A small network was trained on made-up records. Each row is its average activation on records with the value named, seen along a few directions.
Related values have similar rows: they may be neighbours, one step apart, or belong to one group.
In the rows, 500 means zero.
Strong random noise was added to every row along 9 fixed directions; ignore it. To show where, here is one row again and again, with new noise each time:
524  469  321  378  502  584  375  499  301  429  439  460  686  408  636  865  438  455  431  541
296  519  648  553  470  516  511  320  670  496  420  611  232  482  488  476  189  489  564  520
531  461  343  471  629  647  287  458  526  400  679  474  403  571  526  441  303  400  494  425
503  475  388  395  537  632  356  444  466  381  789  606  422  587  483  272  518  474  471  658
565  431  526  644  455  367  516  604  223  378  321  352  551  423  616  971  591  473  464  532
583  525  604  403  381  507  514  473  563  561  563  560  553  454  555  508  695  311  277  769
774  373  502  410  471  468  534  465  542  517  493  669  227  659  542  289  561  665  352  361
433  537  426  516  424  570  382  485  280  359  649  722  536  463  494  533  540  638  535  643
659  489  522  645  500  502  380  462  511  446  703  541  250  486  478  388  555  548  521  577
586  324  469  459  559  488  461  484  415  326  497  562  276  705  575  426  390  500  398  428
442  621  588  545  443  521  536  438  671  611  659  475  388  408  393  363  634  501  584  640


Field GAT:
misen: 461  579  420  440  584  598  432  399  519  592  471  368  493  240  563  551  261  633  650  542
tulo: 625  436  772  565  423  323  708  530  634  622  165  374  375  502  580  702  532  339  301  417
dufiz: 651  468  408  527  570  530  454  352  654  597  552  334  425  501  469  344  385  531  538  532
nisan: 660  413  428  565  556  502  431  745  343  376  548  366  696  576  507  539  637  435  468  517
liko: 417  483  621  666  539  505  233  564  424  413  540  665  588  496  606  556  334  274  319  575
mif: 333  570  624  406  385  457  649  348  608  527  474  759  523  486  504  382  546  642  577  791
sov: 787  409  523  543  466  527  445  413  637  621  387  420  377  303  618  638  397  426  495  446
mamup: 681  479  403  614  476  398  381  491  325  392  411  497  456  438  579  691  446  590  597  520
zego: 359  554  386  553  533  473  631  497  335  502  563  455  580  570  279  311  660  719  840  483
nusut: 444  527  560  632  561  399  553  593  596  564  438  554  456  543  463  488  532  482  441  359
bidaf: 559  379  551  427  668  507  462  441  547  341  708  195  412  509  481  228  590  179  402  732
rapat: 288  493  712  608  580  334  685  582  678  524  457  152  570  538  420  598  442  222  602  551
The values of GAT form a line.
How many steps from neighbour to neighbour lead from liko to rapat, at the fewest? -> 5
Which values are neighbours of sov? Give them in the order they are listed. -> tulo, nisan
Which values are neighbours of mamup? Give them in the order they are listed. -> mif, zego
Which values are neighbours of bidaf? Give them in the order they are listed. -> misen
